A small network was trained on invented records. Each row is its activation on one of them, seen along a few directions.
Here are examples, each followed by its value of one field, P.
The word none means that the record has no P.
Other fields move the rows too, some of them a lot.
In the rows, zero is written as 500.
Strong random noise was added to every row along 3 fixed directions; ignore it. To show where, here is one row again and again, with new noise each time:
[456 566 231 408 695 552 547 401 486 452 449 507 564 489 428 669 553 477
 487 690 463 473 506 644 583 595 615]
[418 539 383 426 637 624 554 481 507 455 373 471 446 596 325 652 774 572
 410 636 330 569 565 543 534 640 711]
[573 499 251 520 679 495 505 386 553 456 443 448 478 556 365 677 591 598
 543 626 325 567 548 567 567 565 744]
[807 340 306 725 651 188 448 334 621 473 668 439 633 558 598 643 219 546
 669 516 400 543 499 555 584 400 661]
[382 452 655 462 544 510 584 586 483 473 518 521 604 637 548 568 639 421
 313 551 478 509 522 521 504 586 513]

[533 404 566 570 500 371 510 511 484 504 658 523 649 567 665 563 381 399
 487 489 504 467 490 503 533 479 469] => p6
[617 446 368 595 630 399 519 416 552 475 524 451 532 598 446 673 559 570
 521 532 343 602 560 512 556 524 720] => p2
[403 555 659 469 421 572 491 496 422 478 430 497 449 501 579 445 591 518
 456 253 770 575 506 382 453 472 439] => none
[395 540 583 404 454 622 517 606 464 527 453 542 460 458 439 411 577 488
 409 588 471 463 475 510 467 528 433] => p7
[410 519 621 420 443 609 513 621 490 514 399 478 415 503 381 417 653 492
 418 536 466 486 523 521 419 573 446] => p3
[553 564 264 460 568 541 464 438 535 504 418 466 417 384 339 502 484 543
 587 571 466 469 508 607 505 504 539] => p3
[530 502 421 537 538 488 505 442 571 437 463 441 430 525 432 549 549 585
 546 453 446 586 527 466 474 511 619] => p1
[434 582 279 407 624 595 526 419 522 426 401 482 441 465 402 604 600 530
 515 554 534 515 507 552 518 566 613] => p1
[377 537 586 394 436 628 517 621 429 540 459 555 497 467 443 423 580 428
 409 625 473 416 491 541 469 564 391] => p7
[554 399 652 567 449 368 492 579 493 528 627 528 665 484 612 391 278 381
 481 560 531 411 454 563 457 448 302] => p8
[502 521 367 481 560 620 484 509 473 525 396 464 423 504 239 541 672 576
 509 656 257 520 570 576 494 587 609] => p8
[464 519 425 482 567 548 543 471 510 494 494 495 493 563 471 601 602 521
 471 526 413 516 519 497 556 536 592] => p6
[518 503 701 581 386 443 484 451 508 450 495 483 414 541 670 436 493 610
 542 159 745 659 478 230 457 395 519] => none
[582 451 346 556 659 476 521 441 538 475 471 421 483 629 366 704 656 596
 514 585 273 600 571 531 566 582 764] => p2
[617 472 503 576 434 494 436 523 582 545 446 452 332 509 370 437 555 635
 559 459 332 554 543 441 477 464 600] => p5
[574 480 491 544 453 456 470 490 564 488 509 483 438 478 501 450 423 552
 572 488 462 516 483 454 475 462 522] => p4
[241 599 646 328 419 744 568 643 466 494 358 538 387 530 396 431 791 481
 307 519 482 483 514 468 458 610 457] => p4
[387 587 406 373 514 677 504 527 449 507 395 502 415 476 373 535 658 495
 481 604 433 454 519 549 511 602 529] => p5

Which value of P does each new row have?
[569 445 371 564 637 406 523 426 508 495 572 465 614 581 503 668 489 478
 504 565 373 515 541 598 584 529 616] => p2
[446 538 427 430 541 487 525 503 442 513 559 579 676 370 553 444 313 341
 468 636 618 352 436 663 516 481 289] => p8
[454 431 697 520 402 335 530 552 506 458 708 573 690 472 850 419 206 295
 471 368 811 402 392 463 472 399 248] => p4
[517 489 499 522 509 608 487 546 552 513 361 458 337 554 226 482 742 663
 469 581 240 598 581 467 438 557 654] => p8
[361 521 602 428 487 619 556 579 468 488 435 504 451 611 442 567 755 510
 365 545 388 550 550 452 492 618 594] => p6
[684 466 351 590 507 414 425 447 554 546 531 486 462 433 431 479 362 568
 636 570 369 488 502 532 522 433 560] => p7
[406 604 257 349 632 562 547 427 431 486 504 554 614 420 545 628 442 367
 498 694 573 370 458 668 603 582 471] => p6
[428 643 205 332 595 618 511 441 415 533 476 561 555 292 446 513 393 408
 540 717 556 348 438 700 572 524 410] => p7
[606 458 448 573 490 498 441 506 558 520 452 414 380 508 321 475 552 604
 577 482 317 540 554 514 462 493 581] => p3
